Each row below holds a small network's activations on one input, seen along a few directions.
Each table varies a few parts of the input and shows all the possible inputs, shuffled.
Descriptions start from the smaller parts, as in this example, which fits no table here: one of 8 places around a ring, together with either a single point or one of 11 places along a line or (one of 3 separate values, together with one of 4 places along a line).
Shared parts are said once, and a part with two or three values counts as separate values.
In the rows, zero is written as 128.

Other details of the inputs vary at random and push rows far along three fixed directions, the same in every table; ignore that.
To show where, the next rows are all for the same input, with only those details redrawn:
[116 155  91 135  91 133 118 118 132 145 149 123 128 153]
[117  82 147  87 175 114 102 136 129 136  91 147 106 125]
[124 153 105 133  99 135 127 120 139 142 149 126 130 149]
[108 128 102 107 119 143 108 126 145 144 137 133 125 152]
[120 132 107 151 114  79 101 116  80 142 103 124 105 126]
[152 138 165 118 145 134 153 129 154 129 134 139 129 133]
[118  78 165  43 193 178 124 148 202 133 124 160 127 144]
[125 118 127 142 136  74 103 120  80 138  90 130 101 118]

A family of inputs:
r1: [184 207 198 169 107 125 198 131 135 107 149 136 154 102]
r2: [172 102 184 119 184 130 167 143 129 103 107 129 128  99]
r3: [144  97 133 144 152  98 129 127  78 115  95 118 116 100]
r4: [116 161 101 111 103 155 126 131 160 145 152 130 133 159]
r5: [121  84 121  91 197 163 129 159 166 104 114 113 127 133]
r6: [206 141 204 146 155 154 215 129 156  96 153 123 152 107]
r7: [129 114 132 124 123 132 127 115 140 135 142 131 130 137]
r8: [113 155  58 133  85 157 121 131 122 133 153 107 139 146]
r9: [131 119 137 136 139  87 114 122  97 137  98 133 107 119]
r10: [109 146  84 135 128 125 109 130 146 133 133 114 120 157]
r11: [112 109 137 145 109 115 113 116 103 123 126 130 135 107]
r12: [ 93 151  87 135 105 157 117 140 158 116 154 114 145 146]
r13: [102 115  97 106 118 144 103 124 145 144 140 132 125 151]
r14: [121 115  84 146  99 146 129 116 113 125 151 105 137 132]
r15: [105 107 156  68 152 186 128 151 188 122 139 154 150 128]
r16: [114  95 123 121 136 106 100 118 111 139 111 133 113 129]
r17: [185 220 155 182  82 119 192 114 136 129 166 120 143 135]
r18: [116 150  65 132  88 162 125 131 127 132 157 108 141 146]
r19: [129 125 156 159 128  75 117 125  69 120  90 134 119  88]
r20: [119 111 149 144 127  96 113 124  88 122 102 136 124  96]
r21: [114 103 142 149 122  92 106 120  81 123 103 133 123  96]
Question: What is each input in this table made of?
Answer: one of 3 separate values, together with either a single point or one of 6 places along a line
Question: Change only the choice among 3 separate values in r6. List by row number the other rows that result.
Answer: r16, r21

A family of inputs:
r22: [162 114 169 111 191 113 146 157 124 114  86 130 112  97]
r23: [169 108 218 129 205  86 159 137 140 112  88 136 109 106]
r24: [ 76  49  81  63 185 127  67 153 117 136  73 121  95 137]
r25: [ 58 133  20 115  77 168  84 138 129 142 148 109 135 171]
r26: [120 132  40 216  55 130 133 102  68 106 169  67 150 120]
r27: [142 196 106 205  74  66 128 112  86 134 131 108 121 115]
r28: [152 143 189 101 117 189 179 124 186 126 180 148 161 136]
r29: [ 96 144  34 115  59 155  90 106 140 168 174 124 129 178]
r30: [119  93 158 115 133  96 101 123  84 138  95 155 115  96]
r31: [ 94  86 123  52 129 206 119 128 200 145 165 148 144 164]
r32: [148 160 103 131  87 168 152 103 163 148 191 122 142 177]
r33: [131 153 154  95 130 193 159 152 181 114 157 141 162 128]
r34: [152 169 196 157 124 108 154 131 136 109 129 145 143  98]
r35: [133 173  75 167  45 108 122  99  99 157 158 114 129 143]
r36: [134 114 142 143 169  61 102 120  93 130  77 138  97 110]
r37: [146 159 145 134  86 151 161 112 152 138 166 142 149 133]
r38: [149 199  98 202  73  84 143 121  58 124 124 105 126 110]
r39: [147 117 227 128 179 103 148 140 136 101  98 150 130  97]
r40: [109 111 144 140 146  70  92 125  89 125  79 143 110  97]
r41: [168 192 149 169 118 130 179 118 166 125 168 115 135 155]
r42: [171  89 189  90 179 230 200 153 218  80 177 131 181 103]
r43: [ 71  57  50  79 175 121  53 143 102 141  75 120  87 152]
r44: [173 177 190 182 127  86 178 132  78 101 108 120 135  92]
r45: [ 85  33  99  70 162 120  65 124 116 154  89 134  96 141]
r46: [148 116 119 138 174  70 110 134  66 126  65 122  91 107]
r47: [ 75 111 109  79 130 190 105 140 202 132 159 140 144 165]
Question: What is each input in this table made of?
Answer: one of 2 separate values, together with either a single point or (one of 3 separate values, together with one of 4 places along a line)
Question: Changing only the choice among 2 separate values turns r29 into r32. The same change can be made to r46. Which row results?
Answer: r43

A family of inputs:
r48: [103 122  73 119  89 171 111 117 143 141 168 115 140 162]
r49: [119 108 132 136 141  65  99 127  61 135  71 128  99 106]
r50: [129  95 127 146 146  54  95 115  58 138  74 124  86 115]
r51: [134 154 123 165  93 127 145 119 122 121 157 114 140 128]
r52: [168 170 112 171 115 156 182 137 131  97 162  95 153 124]
r53: [135 190 112 171  88 105 138 113 123 133 149 120 132 140]
r54: [129  94 138 108 142 142 123 127 137 124 129 134 135 119]
r55: [152 120 164 120 148 117 144 129 139 129 122 138 125 118]
r56: [108 120 146  98 159 124 110 143 143 128 105 145 122 125]
r57: [101 127  80 145  99  86  86 118  69 146 101 117 106 133]
r58: [173 195 155 159 103 128 173 121 145 130 158 132 139 132]
r59: [128 109 118 146 130  74 102 115  82 140  95 127 104 115]
r60: [166 158 160 167 118 108 166 117 107 123 127 124 131 117]
r61: [110 113 128 140 138  78  91 129  82 128  83 128 109 111]
r62: [139 115 171  90 156 167 150 144 172 117 134 147 144 117]
r63: [137 181 124 154  88 137 151 123 149 128 163 120 145 144]
r64: [110  81 125  78 158 163 114 132 163 137 129 141 126 147]
r65: [131 107 140 110 160 106 116 126 124 139 104 139 102 137]
r66: [173 108 155 152 189 108 163 143  98  91  92 107 118  90]
r67: [125 132 110 159 119  63  99 116  69 144  97 128  98 118]
r68: [137 134 139 133 124 125 141 126 119 127 124 128 129 125]
r69: [135 162 151 125 132 137 145 133 160 127 139 137 137 133]
r70: [127 120 134 109 132 156 134 129 156 128 140 139 138 128]
r71: [117 100 125 132 137  91  99 126  82 130  88 135 113 101]
r72: [101 105 136  75 168 155 106 143 178 132 119 148 127 142]
r73: [ 93 155  61 144  72 133  99 115 135 145 158 113 134 163]
r74: [116 143 117 134 107 145 133 129 146 127 148 125 139 137]
r75: [107 102 140 108 152 133 112 139 137 121 110 138 125 119]
r76: [154 151 181 146 137 126 161 136 135 108 127 134 140 109]
r77: [126 102 144 104 143 154 132 132 142 118 131 139 139 116]
r78: [120  96 151  92 163 122 113 143 129 129  97 147 118 112]
r79: [107 120  89 139 116  86  84 116  90 150 108 130 101 134]
r80: [101  58 131  60 172 178 109 139 168 131 130 142 132 141]
r81: [ 89 105 102 121 116 135  98 133 117 126 127 124 128 129]
r82: [151 171 107 180  68 129 149 103 112 130 170 108 145 130]
r83: [144 139 144 126 125 131 141 128 141 132 136 134 132 127]
r84: [113 100 130 120 145 103 106 131  90 130  91 134 113 112]
r85: [110 163  87 122  93 148 115 124 142 145 150 126 130 162]
r86: [ 81  95  86 101 120 167  93 130 156 135 149 124 136 150]
r87: [124  89 126 148 138  74  94 116  54 125  79 128 110  89]
r88: [165 139 178 150 133 118 166 127 113 108 125 132 139  93]
r89: [112 147  88 123  91 149 119 122 140 144 153 121 132 158]
r90: [159 175 152 172 103 125 168 118 135 118 153 122 143 125]
r91: [205 108 222 115 225 152 209 165 159  71 109 129 143  89]
r92: [139 177 111 150  92 119 138 117 121 139 144 122 125 148]
r93: [146 159 129 145 115 111 138 117 121 137 133 128 116 141]
r94: [ 96 165  74 119  84 147 107 126 136 150 152 124 130 163]
r95: [125 137 131 126 136 119 121 125 147 133 129 134 122 140]
r96: [199 115 196 131 204 150 204 152 158  85 121 112 139  98]
r97: [127 105 122 154 135  51  95 116  50 139  74 122  89 113]
r98: [138 176 117 176  74 135 148 117 123 120 167 110 149 131]
r99: [ 95  78 125  64 155 184 113 145 164 127 134 142 138 138]
r100: [118  90 138  90 148 162 128 135 151 126 135 132 136 135]
r101: [169 182 171 147 124 118 169 130 136 126 136 137 136 114]
r102: [ 82 115  85 101 117 152  91 131 157 141 139 129 131 156]
r103: [110 115 141 111 145 120 108 141 128 125 106 135 124 122]
r104: [167 148 161 152 122 123 164 118 131 122 140 130 138 114]
r105: [133 154 110 165  83 120 141 115  93 129 146 112 137 128]
r106: [112 156  92 129  83 148 118 124 139 142 156 125 139 145]
r107: [ 87 122  81  89 116 153  88 133 151 150 136 140 126 151]
r108: [125  80 142  95 162 137 112 130 144 131 115 143 125 124]
r109: [145 121 156 113 144 149 155 128 155 127 137 134 134 133]
r110: [ 84 106  89 100 119 160 104 130 165 137 148 128 133 152]
r111: [ 96 111 121  96 128 177 118 143 163 121 148 134 146 136]
r112: [161 133 113 158 144 138 170 132 129 106 140  91 134 115]
Question: Changing only one part turns r62 into r108. The same change can be made to r56. Which row results?
Answer: r95
Question: Changing only one part turns r68 into r84. The same change can be made to r107. Which row results?
Answer: r101
Question: What is each input in this table made of?
Answer: one of 5 places along a line, together with either a single point or (one of 3 separate values, together with one of 4 places along a line)
Question: Change only the choice among 3 separate values in r80. List by row number the other rows that result.
Answer: r51, r54
